Each row below holds a small network's activations on one input, seen along a few directions.
In each table, some parts of the input vary, and every possible input appears once, in random order.
Descriptions start from the smaller parts, as in this example, which fits no table here: ring(8) and (point or ring(11) or (values(3) and line(6))).
Shared parts are said once, and a part with two or three values counts as separate values.
(in the rows, 128 means zero)

Other details of the inputs shift rows strongly along two fixed directions, in all tables alike. That doesn't count.

Table:
x1: [ 87  53 148 166  53 168  97 208  78 228  88  59  47 161]
x2: [105 154 130 168 142 118 160 163 129 134 110 147 135 146]
x3: [174 106 117 106  77 147 101 107  91 139 125  83 132 109]
x4: [ 92 138 127 147 143 137  97 154 152 156 110 175 143 148]
x5: [156 102 116 109  99 145 164  98 129  98 113  85  91 120]
x6: [ 97 152 147 155 135 123 140 169  93 134 149 147 146 138]
x7: [185 227 120  83 160 115 129  48 120  79 191 160 199 100]
x8: [159  64 163  73 139 118 158 121 168 138 139  54 123  80]
x9: [ 75 114 133 142 167 117 125 157 144 118 138 165 122 168]
x10: [126  66 112  89 104 169 129 108 132  86 102 121 124 107]
x11: [ 71 132 139 146 140 105 107 143 159 137 127 169 115 142]
x12: [183 114 109 122  90 137 118  85 140 129 106  74 100 124]
x13: [113 144 120 162 162 116 162 169 117 133 118 148 134 154]
x14: [ 96 162 149 157 129  99 123 144 106 151 164 143 119 132]
x15: [161  78 105  97  91 158  87  99 145 118  97 118 130 110]
x16: [ 94 153 153 158 135 113 141 155 104 134 170 140 124 148]
x17: [153  87 126  94 108 150 143 117  82 101 159  85  98 121]
x18: [100 138 130 155 135 109  81 143 170 151 129 159 129 161]
x19: [108 162 129 169 139 104 142 152 129 151 103 151 129 130]
x20: [168 198 112  75 172 123 112  44 173  62 158 193 194 107]
x21: [124  69 124  87 103 156 128  96 144  82 117 113 102 121]
x22: [134 166 121 179 135 109 115 149 139 164 103 137 145 150]
x23: [122 175 131 169 142 117 130 135 148 163 120 136 114 158]
x24: [163  62 155  74 140 130 157 136 156 138 123  62 142  66]
x25: [106 163 136 170 139  95 143 136 141 150 123 145 107 141]
x26: [ 77 111 121 143 168 130 126 170 133 121 124 174 144 154]
x27: [179 115 108 111  97 162 134  98 122 132  85  91 114 112]
x28: [ 74 129 130 147 141 117 108 155 147 140 111 179 137 129]
x29: [163  92 108 103 117 143 164 106 117  98 119  86  90 129]
x30: [170 110 122 108  78 138 100  94 104 136 145  73 111 119]
x31: [100 161 144 154 131 107 123 156  94 150 144 151 142 121]
x32: [181 199 112  78 184 120 156  82  91  44 187 173 216  91]
Description of these inputs: values(2) and (point or (values(3) and line(5))).
Q: The inputs of x16 and x6 match in every part but the values(2) part. If x30 is changed in the same way as x16 into x6, which row does it become?
A: x3
Q: Change only the values(3) part in x10. List by row number the other rows that result.
A: x2, x6
Q: Change only the values(3) part in x20. List by row number the other rows that result.
A: x7, x23

Table:
x33: [149 125 124 123 116 132 128 118 124 132 123 109 125 122]
x34: [144 121 122 108 123 134 118 107 142 118 122 127 137 114]
x35: [139 125 126 120 110 137 125 118 106 122 135 116 122 124]
x36: [131 106 128 112 128 133 133 122 136 117 125 118 122 121]
x37: [ 62  88 152 189 115 123 125 219 117 202 110 105  74 172]
x38: [141 118 124 118 119 135 122 113 141 126 119 118 122 123]
x39: [135 116 118 107 122 140 119 109 128 106 125 137 134 119]
x40: [135 119 118 122 116 140 132 117 119 115 119 124 117 127]
x41: [145 123 122 124 117 132 131 115 132 127 115 113 121 121]
x42: [131 113 120 116 118 140 123 115 128 113 122 127 120 128]
x43: [132 115 123 127 111 141 127 128 110 127 124 116 114 132]
x44: [108 173 136 150 170 101 144 144 141 126 144 165 156 138]
x45: [108 171 136 133 177 103 131 134 150 115 150 179 174 128]
x46: [140 118 133 115 120 130 135 123 115 126 138 109 124 115]
x47: [118 189 138 156 156  98 125 140 130 147 151 158 156 138]
Q: Describe the family of inputs behind these rows.
A: values(3) and line(5)
Q: The inputs of x33 and x47 match in every part but the line(5) part. If x37 is changed in the same way as x33 into x47, which row does it become?
A: x46
Q: Change only the line(5) part in x39. List by row number the other rows that result.
A: x35, x40, x42, x43
Q: Change only the values(3) part in x34. List by row number the other rows that result.
A: x39, x45

Table:
x48: [137 225 104 122 189 110 134  78 151  54 157 225 209 133]
x49: [107 211 125 201 115 112  97 157  84 174 141 164 127 176]
x50: [118 180 148 211 110  98 109 176 113 226 124 102 106 166]
x51: [200  86 115  55 108 153 118  66 156 103 110  84 144  72]
x52: [128 214 113 113 183 100 110  79 151  61 168 230 217 118]
x53: [113  22 146 104  74 167 140 157  95 149 111  49  53 119]
x54: [114 188 111 134 173 111 116 107 143  90 148 206 169 146]
x55: [200 132  78  55 118 160 141  25 125  27 112 144 156  82]
x56: [201 103 105  76 112 143 151  62 153  91  94  88 128  82]
x57: [129  26 134 102  84 161 144 147  95 135 115  50  55 124]
x58: [143 218 130 112 206  92 178 100 132  60 186 187 213 116]
x59: [ 73 130 156 177 141 106 115 186 167 199 113 132 107 155]
x60: [ 81 127 146 183 147 100 117 186 166 194 113 129 102 166]
x61: [188  91 123  41 115 147 149  61 108  52 156  94 151  63]
x62: [140  33 128 124  70 161 128 142 148 166  72  43  54 132]
x63: [126  20 140  95  82 167 130 158  95 146 113  54  78 112]
x64: [193  86 118  59 101 142 120  60 157  95 117  83 136  71]
x65: [111 201 150 195 133  96 141 179  67 181 173 128 132 156]
x66: [ 59 118 134 174 132 131  87 190 134 170 114 173 121 172]
x67: [ 49 126 138 179 127 129  98 184 134 169 114 170 101 176]
x68: [ 78 152 145 174 168 101 166 189 116 145 137 152 129 151]
Q: Describe the family of inputs behind these rows.
A: values(3) and (point or line(6))
Q: The inputs of x50 and x49 match in every part but the values(3) part. If x59 is changed in the same way as x50 into x49, which row does it become?
A: x67
Q: Change only the values(3) part in x52. List by row number the other rows that result.
A: x61, x64
Q: Start at x63 and move only the line(6) part, one step at a time. The first step leads to x61. Which rows follow, in order?
A: x53, x57, x58, x68
